Each row below holds a small network's activations on one input, seen along a few directions.
Each table varies a few parts of the input and shows all the possible inputs, shuffled.
Descriptions start from the smaller parts, as in this example, which fits no table here: one of 2 separate values, together with either a single point or one of 11 places around a ring or (one of 6 places along a line, together with one of 8 places around a ring).
Shared parts are said once, and a part with two or three values counts as separate values.
In the rows, 128 means zero.

Other details of the inputs shift rows strongly along three fixed directions, in all tables alike. That doesn't count.

A family of inputs:
R1: [118 186 101 163 171 213  89 151 144 105  94  82 125 183 152]
R2: [156 137  97 200 223 164 143 131 179  87  48 114 137 125 152]
R3: [152 133 122  92 138 102 182  91 209  90 122 111 107 106 125]
R4: [108 113 121 142 125 127 104 157  77 149 143 153 145 116 142]
R5: [158 152 157 104 139 120 153  98 176 118 109  73 130 131 127]
R6: [111 162  88 141 184 195 141 171 169 148  80  74 106 111 171]
R7: [106 133 135  35  90 133 181 114 204 159 193  77  93 102 132]
R8: [166 154 133 106 143 122 156  76 199 108 115  75 110 135 113]
R9: [178 136 137 126 146  93 152  57 179  86 118 120 146 130 110]
R10: [144 133 141  88 134 125 193 122 201 119 130 100 107 104 141]
R11: [ 97 137  99 166 158 164  99 172  96 143  84 125 128 122 153]
R12: [146 116 100 230 175 113  79 134  70  82  40 190 142 149 108]
R13: [149 118 164 150 120  93  91  97  77 120 128 141 171 145 112]
R14: [114 120 115 141 117 141 115 153  99 147 129 153 117 122 121]
R15: [104 128 117  33  85 120 177 127 186 157 195  93  90  97 137]
R16: [ 98 141 110 169 149 179  92 151  98 155  90 113 131 144 145]
R17: [101 119 125  72 130 137 189 162 197 141 159  94  88  92 155]
R18: [ 97 111 110 153 110 136  93 161  69 150 128 170 125 127 120]
R19: [110 103 167  79  67  83 118 126  76 165 205 148 150 118 122]
R20: [148 142 127  82 142 138 179  85 223 124 154  76 120 110 133]
R21: [118  83 130 113  88  70 121 145  79 137 192 189 128 111 112]
R22: [125  97 183  97  64  80 113 106  78 152 201 148 152 133 107]
R23: [118 146 137  79 119 142 153 136 158 157 145  79 115 116 146]
R24: [124 160  93 169 178 181 112 184 144  85  89 132 120 160 155]
R25: [173 154 149 128 134 113 141  97 161  46 106 146 149 163 121]
R26: [125 134  85 176 188 167 133 154 162 110  67 119 111 122 137]
R27: [107 113 125 139 133 119 123 172  98 132 114 147 124 118 136]
R28: [ 96 131 100 119 154 177 155 188 160 159 128  98  90 107 161]
R29: [ 64 176  88  88 119 227 110 201 141 168 178  77  96 154 175]
R30: [137 142 129 167 130 133  96 146  88  73 109 179 147 168 125]
R31: [118 105 157  74  89  94 163 129 142 130 168 139 117 103 131]
R32: [112  97 131  63  97 102 178 144 167 148 213 135 106  88 128]
R33: [ 61 124  95 134  89 157  64 174  38 199 162 141 113 139 129]
R34: [ 66 118 101 132 109 165  81 191  47 200 168 135 137 119 158]
R35: [131 148  82 140 168 162 137 118 172 129 116  97 123 120 146]
R36: [179 102 144 215 149  79 101 109  71  66  55 213 156 148  82]
R37: [173 139 168 134 143  94 133  70 155  83  82 104 153 144 113]
R38: [143 136 133 143 146 123 130 116 132 106  80 124 144 130 135]
R39: [101  98 182  77  44  87 113 122  73 165 202 141 130 133 109]
R40: [161 118 144 108 159  90 184 112 192  87 126 119 136  99 137]
R41: [175 113 168 175 137  88 109  72  95  87  97 167 180 150 106]
R42: [116 101 120 139 101  93 109 161  65 141 146 185 115 126 109]
R43: [ 70 113  99 148 122 173  94 191  69 188 161 143 127 115 158]
R44: [148 151 113 108 155 156 176 109 212 118 107  83 106 115 134]
R45: [111 108 158  80  68 105 146 139 102 161 183 147 120 118 123]
R46: [172  88 166 146 101  50 123  80  91  82 140 210 166 125  86]
R47: [118 147  87 169 160 173  80 128 116 154 116  93 129 146 136]
R48: [155 121 136 183 165 105 122 139  99  89  63 163 142 132 120]
R49: [105 113 143 120  70 118  97 141  58 171 168 162 129 138 104]
R50: [119 124 117 131 100 118 109 135  83 146 140 154 121 132 116]
R51: [151 126 137 113 144 129 165 101 180 113 130 108 139 116 142]
R52: [143 102 134 126 105  73 124 105 102 114 159 179 143 117 109]
R53: [135 109 179 110  78  65 112 104  74 122 141 164 157 135 105]
R54: [106 140 101 176 161 183 104 151 111 139  74 117 131 138 152]
R55: [ 64 143  92 122 119 201  91 170 113 200 154  78  96 133 143]
R56: [151 142 161  83 125 128 169  93 194 126 137  71 115 129 126]
R57: [169 146 135 146 152 110 126  66 163  83  84 103 132 148 106]
R58: [ 88 147  86 136 125 178  91 165  91 185 136 107 104 135 139]
R59: [156 115 156 147 116  99 104  79 106 113 141 145 155 144  93]
R60: [114 162  94 165 166 203 100 141 142 157  90  73 111 146 135]
R61: [136 141 119 185 154 144  97 141  82 123  64 141 149 143 131]
R62: [180 114 144 159 140  92 132  68 136  79 103 165 164 132 102]
R63: [182 128 138 128 135  77 162  81 166  76 100 148 128 123 105]
R64: [144 117 176 100  91  94 144 101 120 127 144 141 136 134 110]
R65: [117 114 142  61  79 105 165 113 161 140 181 125 111 106 119]
Each input here is: one of 5 places along a line, together with either a single point or (one of 3 separate values, together with one of 4 places along a line).
Question: Changing only the place on the line of 5 turns R21 into R52. The same change can be made to R17. Which row results?
Answer: R31
Question: Changing only the place on the line of 5 turns R11 into R27. The same change can be made to R10. Which row results?
Answer: R28
Question: Which other rows does R62 become when the choice among 3 separate values takes its other values? List them by row number.
Answer: R44, R65
Question: Which other rows does R2 become when the place on the line of 4 takes its other values? List them by row number.
Answer: R21, R32, R40
Question: Which other rows does R60 become when the place on the line of 5 takes its other values? List them by row number.
Answer: R14, R36, R44, R49
Question: Start at R5 and move only the place on the line of 4, one step at a time. The first step leads to R56. Which rows follow, in order?
Answer: R60, R8

A family of inputs:
R66: [177 127 168  65 112  62 173  48 191 103 163  95 150 108 124]
R67: [124  91 175 118  62  83  95  94  51 150 185 176 169 132 112]
R68: [107 125 152  64  45 117 125 133  92 172 210 144 114 140 102]
R69: [155 135 149 147 136  95  94  89 106  92 112 136 161 159 103]
R70: [129 127 102 164 152 150 125 160 128 113 101 146 100 141 124]
R71: [134 100 145 134 116 107 130 119  95 158 158 148 152 114 125]
R72: [157 133 101 201 192 122  96 131 117  66  60 152 150 139 125]
R73: [ 95 118 106 137 131 163 125 161 112 193 129 102  95 114 131]
R74: [101 114 140 110  79 133 111 139  90 191 170 113 101 128 113]
R75: [117 114 158  54  58  89 160 116 153 114 203 144  98 131 108]
R76: [127 161 107  96 145 183 163 100 220 147 109  52 104 113 144]
R77: [152 181  89 117 168 151 152 113 206  83  90  87 105 137 138]
R78: [138 129 199 152  99  90 100 155  38  75  89 188 167 173 123]
R79: [116 124  93 156 175 136 117 154 131 136 103 121 126 106 143]
R80: [132 111 151 118  76  64  91 120  51 105 188 195 161 149 113]
R81: [144 134 109 127 135 134 155 121 170  87 104 147 118 123 125]
R82: [ 81 109 103 128 136 167 126 194 112 187 166 122 107  98 145]
R83: [113  71 170 111  49  59 121 113  58 159 171 186 132 117  89]
R84: [184  97 164 179 138  65 121  86 113  37  91 205 172 140  90]
R85: [155 132 135 209 176 148  85  87 115 103  53 121 166 147 116]
R86: [116 156 109 102 127 179 142 129 164 180 136  68  98 116 137]
R87: [ 77 115  93 138 116 136  93 168  71 197 133 120 103 117 134]
R88: [125 137  83 165 164 139 111 154 125 104  82 134 105 135 132]
R89: [151 118 205 100 120  83 181 121 142 106  85 114 151 116 142]
R90: [122 144 110 178 159 172  92 159 112 120 116 128 130 155 131]
R91: [121 133 117  94 167 171 184 134 225 167 142  45 104  88 150]
R92: [ 92 159  90  81 121 171 129 140 158 191 149  58  94 107 149]
R93: [151 130 149 103 113 110 154  92 170  75 161 140 149 140 132]
R94: [131 109 138  83 113  85 153 106 138 149 176 116 141  93 139]
R95: [162 157 123 136 183 170 156  89 207 125 105  58 135 123 152]
R96: [ 98 133  90 108 136 170 154 165 176 131 135 109  81 116 148]
R97: [110 156  96 139 122 175 108 167 113 142 134 135 105 150 128]
R98: [153 154  76 200 187 146 102 136 118  76  35 151 131 143 128]
R99: [122 167  94 137 139 156  94 126 120 139 102 107 123 153 128]
R100: [171 152 201 173 149 108 111 109  89  58  28 146 181 184 123]
R101: [144 132 116  64 130  94 194 110 206 118 137 109 100  82 131]
R102: [124 129 129 151 128 146 108 107 121 142  99 109 120 136 119]
R103: [132 142 124 135 127 122  90 112  91 127 141 129 158 152 135]
R104: [106 114 161  68  58 116 124 132  92 170 235 137 138 138 125]
R105: [193 124 144 103 148  58 180  75 194  41 129 142 149 113 127]
R106: [173 111 146  92 137  50 190  79 197  79 112 128 110  99 110]
R107: [145 132 123  99 134 130 184  91 207 131 109  95 116  98 127]
R108: [164 127 116 212 189 139 107 136 123  72  65 160 148 146 118]
R109: [131 157  98 174 149 171 102 132 126  94  79 145 129 159 125]
R110: [ 68 135 109  99 102 189 101 158 102 188 195 106 129 140 160]
R111: [138 129 132 164 142 114  80 107  89 134 103 115 153 132 117]
R112: [ 87 108 106 159 129 164  96 153  73 184 140 138 149 116 151]
R113: [128 129 110 154 182 166 144 116 184 134  87  83 135 109 142]
R114: [158 114 143 154 124 101 133 100 107 130  99 157 139 124  98]
R115: [105 141 108 162 121 138  61 142  61 147 110 133 123 168 118]
R116: [ 75 100 103 155 132 160  99 183  81 171 143 151 128 107 142]
R117: [ 92 117  93 151 121 161 109 185  73 180 131 158 108 111 130]
R118: [108 135 178 153 116 139  90 165  43 150  81 123 156 146 148]
R119: [147 134 126  67 123  94 187  91 199 135 133  87 110  87 125]
R120: [135 141 141 126 135 148 122 119 149 132 144 102 133 147 120]
R121: [114  97 135  97  80  96 146 132 105 144 160 180 121 101 111]
R122: [149 107 150  90 107  92 166 124 151 103 191 161 135 115 130]
R123: [ 88  98 126  82  78 124 134 166 104 148 218 168 129 112 146]
R124: [153 118 181  86  89  82 146  70 150  99 168 135 149 141  99]
R125: [ 94 119 102 130 142 139 109 154 103 181 139  98 123 102 141]
R126: [110 132  86 102 158 140 154 151 162 152 151  98 115  87 171]
R127: [120 156 106 159 132 175  91 123 105 133  91 130 133 161 121]
R128: [173 124 169 110  99  72 155  89 148  72 142 154 117 150  91]
R129: [160 146 118 184 153 104  94 106 107  64  65 156 133 170 103]
R130: [142  78 161 156  91  58 115 125  57 124 133 212 132 127  85]
R131: [ 99 127  88 136 159 171 150 156 171 147 105 108  90 107 149]
R132: [133 143 129 148 129 149 109 121 124 132 114 118 116 165 110]
R133: [170 146 178 112 163 107 193 134 189  43  59 120 139 132 151]
R134: [155  98 159  57 112  74 211  84 210 102 181 134 135  81 136]
R135: [128 104 171 130  60  81  89 100  56 120 150 187 143 168  82]
R136: [127 137 127  97 116 113 130 105 145 152 134  82 103 118 123]
R137: [129 142 126 109 126 147 140 137 153 122 178 122 129 137 146]
R138: [148 145  92 188 171 163 117 148 128  95  67 154 123 140 124]
R139: [111 108 107 155 144 148 123 165  99 158 144 149 134 111 148]
R140: [ 70 125 121  95 103 182 108 173 113 224 199  77 106 113 144]
R141: [ 86 130 144 119 137 156 145 212 101 156  97 117 122 110 175]
R142: [111 141 112 154 148 170 104 147 133 113 125 125 132 147 137]
R143: [121 158  97 124 165 158 127 142 176 108 128  82 115 132 148]
Question: Changing only one part turns R116 into R84. The same change can be made to R130. Which row results?
Answer: R70
Question: Changing only one part turns R106 into R136. The same change can be made to R79. Which row results?
Answer: R111
Question: What is each input in this table made of?
Answer: one of 6 places around a ring, together with either a single point or (one of 3 separate values, together with one of 4 places along a line)
Question: List by row number the other rows that have the place on the ring of 6 in common with R142.
Answer: R75, R77, R78, R80, R90, R93, R97, R109, R128, R129, R137, R143
Question: Which other rows does R98 become when the choice among 3 separate values takes its other values? List them by row number.
Answer: R81, R138
